Each row below holds a small network's activations on one input, seen along a few directions.
Each table varies a few parts of the input and shows all the possible inputs, shuffled.
A made-up example of a description, with smaller parts first: one of 2 separate values, together with either a single point or one of 11 places along a line or (one of 6 places along a line, together with one of 8 places around a ring).
Shared parts are said once, and a part with two or three values counts as separate values.
(in the rows, 128 means zero)

Other details of the inputs vary at random and push rows far along three fixed directions, the same in every table; ignore that.

Table:
R1: [156 138 104 140 157 130 117 114 134 154 158 129  88 123]
R2: [102  84 192  69  71 132 147 132 148  68 152 114 159 136]
R3: [158 132 122 101 137  91 146 135 120 155  63 122 148 118]
R4: [114 147  63 167  58 114 108 127 181 126  94 147  82 181]
R5: [139 130 139 172 163 112 133 116 129 132 153 160  99 123]
R6: [123 133 126 102 150  60 129 137 107 151  69 128 144 124]
R7: [176 113 141 166 154 137 143 131 149 158 151 142 105 117]
R8: [ 53 110 169  45 126 154 145 115 113  89 168  89 156 134]
R9: [158 150  72 125 115 106 147 148 124 147  14 103 170 137]
R10: [ 98 120 116 136  60 179  95  85 179 104 182 121  72 157]
R11: [166 120 145 133 158 134  95 124 106 123 173 131 116 114]
R12: [ 98 137 134  70 133 136 133 117 126 109 144 117 131 114]
R13: [156 111 140 164 188  87 141 120  93 129 137 131 137 140]
R14: [ 74  98 221  69 128 113 124 151  95  96 153 123 178 110]
R15: [168 111 134 124 179 125 102 112  90 110 160 124 150 115]
R16: [105 146 116 126  79 165 143 147 156 128  92 136 130 119]
R17: [151 104 135 157 183  90 140 125  99 128 143 146 133 123]
R18: [ 86 150 101 115 109  98 129 159 111 120  54 104 158 145]
R19: [136 122 151 122 149 159 103 114 113 100 184 138 128 114]
R20: [106 153 118 181 109 142 114 135 144 138 139 149  96 128]
R21: [ 71 157  96 104 104 101 139 159 139 145  60 119 117 126]
R22: [198 120 133 178 138 139 130 134 124 157 139 145 117 111]
R23: [170 115 126 138 188 126 122  93 109 128 189 128 119 120]
R24: [158 104 138 177 172  99 115 132  91 117 147 148 146 120]
R25: [124 131 144 112 136 139 115 100 134 142 183 127 101 132]
R26: [171 140  99 161 156 143  97 104 111 132 135 117 122 146]
R27: [121 148  67 124 100 123 166 140 151 153  42 102 146 148]
R28: [ 35 146 155  68  59 198 102 127 140 104 180 113 115 139]
R29: [146  84 183  75 156 108 157 148  87  88 108 116 208  90]
R30: [136 150 102 210 114 138 100 142 141 157 147 154  76 138]
R31: [114 139 121 110 111 139 157 134 161 130  93 130 133 116]
R32: [163 143 114 111 108  97 132 148 119 158  40 129 152 118]
R33: [ 92 136 106 171  73 209 158 119 198 149 179 141  92 147]
Each input here is: one of 3 separate values, together with either a single point or (one of 2 separate values, together with one of 5 places along a line).
Changing only the choice among 3 separate values turns R24 into R15. The same change can be made to R13. Which row results?
Answer: R8
Change only the choice among 2 separate values in R16. List by row number the other rows that result.
Answer: R31

Table:
R34: [ 45 132 142  92  70 177 128 143 154 118 158 105 106 139]
R35: [104  97 170 110 130 146 124 139 116  93 177 127 132 117]
R36: [ 98 133 135 133 145 138 134 129 122 123 144 128 128 126]
R37: [128 115 146 107 130 163 135 109 135 124 178 120 130 126]
R38: [133 148  79  92 116  63 127 141 120 130  28 113 146 125]
R39: [109 115 174  80 105 149 168 152 132 104 105 114 162 113]
R40: [ 89 122 135  64 101 158 136 134 136 101 121 114 147 114]
R41: [190  83 202 207 167 145 134 117 113 129 211 161 130 123]
R42: [ 67 165  63 139  57 172 127 140 172 150 122 113  86 162]
R43: [ 76 139 130 105  82 159 114 135 136 106 132 125 131 138]
R44: [210 143  89 215 187 102 105 111 117 164 128 165  94 122]
R45: [174 116 170 187 178 136 110 111 118 135 217 163  98 119]
R46: [143  77 208  98 178  88 166 148  80 112 128 137 194  84]
R47: [205 136  89 137 171  52 106 138  96 145  63 124 141 112]
R48: [ 62 138 132  79  73 190 132 125 158 124 149 108 116 132]
R49: [144  97 166  91 142  77 162 165  97 113  70 117 186 103]
R50: [167 108 168 130 170 108 107 111  92 124 150 128 142 125]
R51: [113 116 170 109 125 142 113 127 114 105 167 128 140 126]
R52: [168  99 158 174 160 131 117  99 124 113 196 160 102 125]
R53: [ 98 105 161  85 111 107 161 157 144 111  83 126 172 126]
R54: [ 78 179  72 175  87 183 128 125 173 169 151 141  68 158]
R55: [141 164  54 130 115  94 118 132 122 158  40 113 130 153]
R56: [ 74 116 147  96 110 147 134 141 127  99 147 107 141 127]
R57: [ 71 140 128 111  92 159 123 127 138 107 137 114 136 143]
R58: [167 130 103 105 156  48 123 122 105 138  50 118 142 122]
R59: [143 102 190  69 201  62 130 136  64 114 112 120 176  91]
R60: [129 148  87 167 106 182 125 106 169 144 163 127  92 144]
R61: [121 182  16 120  86  84 132 130 158 167   4 115 116 158]
R62: [217 157  40 229 157  91 112  95 144 170  94 152  82 150]
R63: [176 137 116 203 128 184 107  95 161 152 215 158  73 137]
Describe the family of inputs behind these rows.
Answer: one of 5 separate values, together with either a single point or one of 5 places around a ring
Changing only the choice among 5 separate values turns R56 into R57. The same change can be made to R42. Which row results?
Answer: R55
Change only the place on the ring of 5 in R40. List by row number the other rows that result.
Answer: R37, R48, R60, R63
List by row number the other rows that have the choice among 5 separate values in common with R36.
Answer: R44, R45, R46, R54, R59
Change only the choice among 5 separate values in R53. List by row number the other rows that result.
Answer: R39, R41, R46, R49
A walk changes only the place on the ring of 5. It starts at R62 and steps to R61. List the rest of the walk in order.
Answer: R58, R38, R52

Table:
R64: [148 118 111 112 132 144 120 115 121 118 130 111 137 132]
R65: [141 140 124 129 143 116 113 131 107 136 129 132 129 116]
R66: [136 139 120 107 149 101 115 127 104 129  96 129 152 119]
R67: [135 130 102 105 162  82 130 125 102 127  80 120 143 121]
R68: [ 85 155  95 124 102 152 125 133 145 141 128 118 101 142]
R69: [183 126 127 165 162 109 130 124 116 150 115 151 142 119]
R70: [171 121 110 167 154 104 105 122 113 129 136 134 122 131]
R71: [142 126 129 140 148 122 145 135 122 139 128 128 125 125]
R72: [155 126 102 131 156  82 144 142 119 145  77 124 144 119]
R73: [122 132 111 119 117 108 117 119 131 130 112 130 117 136]
R74: [160 120 149 175 137 151 131 126 140 133 172 147 100 126]
R75: [107 144 130 121 113 148 118 132 134 119 145 122 107 130]
R76: [120  80 203 101 137 122 150 124 119  98 177 136 151 116]
R77: [160 136 109 146 151 102 116 114 119 123 116 137 115 125]
R78: [ 98 142 120 127  97 150 116 128 145 137 147 125  93 144]
R79: [136 138 103  88 139  74 122 142  91 123  45  97 169 124]
R80: [ 72 164 105 122  75 170 117 130 161 130 125 117  97 144]
R81: [ 80 158  92 109  90 134 151 146 149 147  73 105 132 136]
R82: [155 120 122 166 170 120 116 113 121 139 167 139 104 126]
R83: [180 133  98 175 157 153 119  93 142 152 187 134  93 134]
R84: [164 112 150 179 146 139 129 126 141 128 170 150 107 120]
R85: [149 131 124 115 138 101 137 151 107 139  78 131 153 108]
R86: [124 122 133 122 117 128 139 141 124 126  96 116 152 133]
R87: [ 89 150  88 115  61 187 120 108 178 142 147 114  90 149]
R88: [115 151  89 120 107 120 117 140 123 131  89 109 128 139]
R89: [102 131 115 174  79 176 136 126 168 130 153 142 101 153]
R90: [ 98 150 107  95  99 116 117 132 134 138  83 111 124 139]
R91: [145 140 111  96 153  80 118 136  90 135  57 113 163 110]
R92: [ 77  97 209  66 108 141 150 139 122 100 158 111 161 116]
R93: [ 85  98 199  84 120 143 154 136 126  78 160 127 153 113]
R94: [ 85 148  88 111  97 120 156 142 146 134  75 117 132 132]
R95: [102 102 180  93 143 130 125 123 103  97 171 134 150 109]
R96: [174 112 119 165 148 105 128 139 123 135 107 134 135 126]
R97: [ 87 158  99 154  76 172 110 111 175 147 158 140  80 164]
R98: [109  95 207  63 165 113 129 126  93  74 161 118 172 110]
R99: [169 120 108 124 139  71 134 143 123 145  64 128 145 117]
R100: [168 110 145 179 148 138 127 130 129 142 166 158 120 115]
R101: [ 97 158  88 116 115 129 125 132 133 146  91 111 117 140]
R102: [143 124 122 118 131  99 140 141 117 124  72 121 166 131]
R103: [106 141 114 111  92 118 142 135 151 140  82 124 135 139]
R104: [152 107 155 156 138 143 133 134 124 127 157 138 128 130]
R105: [167 120 137 174 169 124 141 112 128 144 159 148 120 132]
R106: [117 130 130 113 107 184 123 107 154 110 177 123 108 132]
R107: [100 138 135 142  94 170 137 138 144 142 135 133 122 128]
R108: [161 112 150 175 148 138 134 119 126 133 168 159 122 119]
R109: [ 69 106 186  70 121 145 122 141 110  89 173 125 152 105]
R110: [182 113 144 179 142 129 129 120 135 150 166 152 101 133]
R111: [158 122 133 128 142 157 116 107 125 129 170 133 124 118]
R112: [161 114 135 155 152 113 105 116 123 134 165 141 107 130]
R113: [ 91 155  89 101  96 122 119 143 143 121  80 114 121 128]
R114: [ 96 150 100 158  87 165 113 118 152 130 154 130 101 161]
R115: [170 125 108 153 154  92 113 115 104 123 116 131 133 132]
R116: [ 73 135 126  94 121 145 132 128 132 120 134 120 129 138]
R117: [179 128 127 156 157 107 133 127 119 138 102 131 130 121]
R118: [ 89  87 226  58 139 132 157 139 111  69 160 118 184 105]
Describe the family of inputs behind these rows.
Answer: one of 5 separate values, together with either a single point or (one of 2 separate values, together with one of 5 places around a ring)
Changing only the choice among 5 separate values turns R104 into R110. The same change can be made to R89. Which row results?
Answer: R76
Change only the choice among 2 separate values in R92. List by row number the other rows that result.
Answer: R90
Change only the choice among 5 separate values in R101. List by row number the other rows that result.
Answer: R79, R80, R90, R91
Change only the choice among 5 separate values in R83. List by row number the other rows that result.
Answer: R64, R87, R106, R111
Change only the place on the ring of 5 in R90. List by row number the other rows that result.
Answer: R73, R78, R97, R112
